These are the activations of a small neural network, seen along a few directions. Each row is one input.
Each table varies a few parts of the input and shows all the possible inputs, shuffled.
A made-up example of a description, with smaller parts first: values(3) and (point or line(9) or (line(4) and ring(5))).
Shared parts are said once, and a part with two or three values counts as separate values.
In the rows, zero is written as 128.

Other details of the inputs shift rows strongly along two fixed directions, in all tables alike. That doesn't count.

Table:
x1: [135 161 154 107 126 171 123 158 140 130  70 120]
x2: [135 181 164 137 111  96 106 144 128 143  89  97]
x3: [137 109 120 120  92 167 141 117 127 136 145 164]
x4: [171 139 130 156 105  90 151  69 135 136 131 188]
x5: [133  98  94 122 119 102 137  61 102 115 170 185]
x6: [115  99  94 124 132 100 120 156 159 130 138  77]
x7: [139  92  98  95 121  79 163  90 133 116 183 160]
x8: [115 126  89 108 164 119 127 108 142 124 129 113]
x9: [101  71  89 114 129 170 144 120 135 116 171 137]
x10: [131 195 168 124 121 111  98 134 100 138  74  96]
x11: [115 103  84 127 150 114 107 121 141 128 146 120]
x12: [142 119 135 114 133 166 117 166 159 126 126 120]
x13: [ 93 103 113  94 147 103  95 164 138 126 158  77]
x14: [124  95 121 115 116 137 130 163 135 126 160 154]
x15: [127 134 145 108 133 144 132 172 130 127 116 123]
x16: [159 111 163 158 128 117 143  96 135 148 127 183]
x17: [144 108  75 124 130 100 152  78 145 128 151 161]
x18: [118 191 159 139 136 123  81 137 122 140  81 104]
x19: [ 97  78 100  87 165 168 135 157 154 102 136  93]
x20: [152 123 133 143  82 145 146  80 120 132 126 239]
x21: [139 126 101 144 125 118 130 103 122 131 106 117]
x22: [136 167 173 164 132 151 127 125 129 110 115 159]
x23: [144 124  91 128 148 116 118 128 158 132 130 105]
x24: [161 188 180 158  85 145 128 140  87 137  63 166]
x25: [ 87 106 121 112 166 160 120 181 120  98 128  64]
x26: [135 139 143 125  99 155 137 162 115 144 127 130]
x27: [ 76  70 102 106 161 168 128 178 135 108 178  52]
x28: [126  62  92  95 115 156 138 128 126 115 151 152]
x29: [121  89  73 124 136 124 129 128 145 140 156  84]
x30: [117 115  96  92 152 104 132 165 157 130 120  54]
x31: [101 147 153 136 135 138 122 178 126 121 127 117]
x32: [156 179 160 148 126 115 109  90 123 131 111 160]
x33: [ 97 131 149  99 167 143 125 211 131 111 126  64]
x34: [134  72  65 127 126 109 147  51 109 109 180 182]
x35: [126 165 125 137 116 122 124 150 139 151  99  54]
x36: [106 138 136 134 127 165 123 123 134 124 106 153]
x37: [129 100 104  90 127  87 146  85 124 114 181 166]
x38: [117 117 109 126 126 121 123  82 112 132 168 144]
x39: [164 158 160 144 103  93 131  73 120 125 144 192]
x40: [123  85 102 131 119 153 148  95 114 108 147 178]
x41: [132 105  86 142 120 117 143  58 118 132 172 172]
x42: [ 94 101 121 131 145 145 133 142 135 104 162 142]
x43: [162 162 166 146 106 141 130 144 128 136 112 174]
x44: [143 176 171 173  85 140 159 110  85 130 123 184]
x45: [133 176 124 152 132 118 100 139 144 148  71  92]
x46: [115  43 111 135 133 108 141 107 134 144 174 174]
x47: [135 192 165 139 102 104 105 148 110 140  73  79]
x48: [118 174 195 130 172 142 105 191 135 163  28  42]
x49: [109  88 140 125 155 133 114 171 113 146  93  59]
x50: [137 115 104 129 160 122 105 131 154 121 143  94]
x51: [ 90 106 124 100 174 154 129 176 142  91 144  79]
x52: [163 182 142 165  93 103 135 111 111 137  71 122]
x53: [135 168 152 134 100 108 125  88 102 145 131 149]
x54: [166 153 147 142 109  87 136  99 135 131 140 162]
x55: [124 138 132 122 111 106 125 136 124 140 138  86]
x56: [101  48 105  87 176 143 120 219 154  95 204  50]
x57: [136  84 109 133 123 148 156  79 149 105 173 209]
x58: [142 160 183 176 109 137 136 105  95 174  74 144]
x59: [142 194 183 163 100 137 146 134  85 120  90 162]
x60: [127 202 158 120 146 123 101 127 122 133  73 101]
Each input here is: values(5) and (point or ring(5) or ring(6)).
- Changing only the values(5) part turns x57 into x40. The same change can be made to x50. Which row results? => x34
- Change only the values(5) part in x22. List by row number the other rows that result. => x25, x27, x42, x51
- Which other rows agree with x13 in the values(5) part? List them by row number. => x2, x6, x11, x14, x18, x20, x31, x36, x42, x45, x46
- Change only the ring(6) part in x37. List by row number the other rows that result. => x7, x8, x17, x30, x60

Table:
x61: [115 106 107 120 136 136 136 104 123 117 156 160]
x62: [141 131 143 122 122 123 135 135 127 121 131 140]
x63: [138 105 117 131 122 134 143 122 139 139 134 140]
x64: [122 173 151 139 137 154 112 157 135 146  67  92]
x65: [122 100 123 116 127 116 142 129 120 118 164 153]
x66: [127 100 119 132 118 135 148 117 123 133 143 136]
x67: [140 116 133 121 131 133 135 122 148 111 156 139]
x68: [123 117 115 119 135 140 130 114 133 117 143 143]
x69: [156 148 153 156  89 119 140  95 113 141 116 193]
x70: [141 166 161 160 108 123 140  85 107 116 123 197]
x71: [131 173 164 141 112 139 111 163 113 141  78  98]
x72: [ 99  68  73 111 147 135 135 136 129 117 162 125]
x73: [135 197 146 135 138  99  91 146 137 152  66  64]
x74: [101  92  88  90 169 106  94 166 144 125 152  12]
- What is each input in this table made of? => values(2) and (point or ring(6))
- Changing only the values(2) part turns x62 into x65. The same change can be made to x68. Which row results? => x61
- Change only the values(2) part in x72. List by row number the other rows that result. => x64
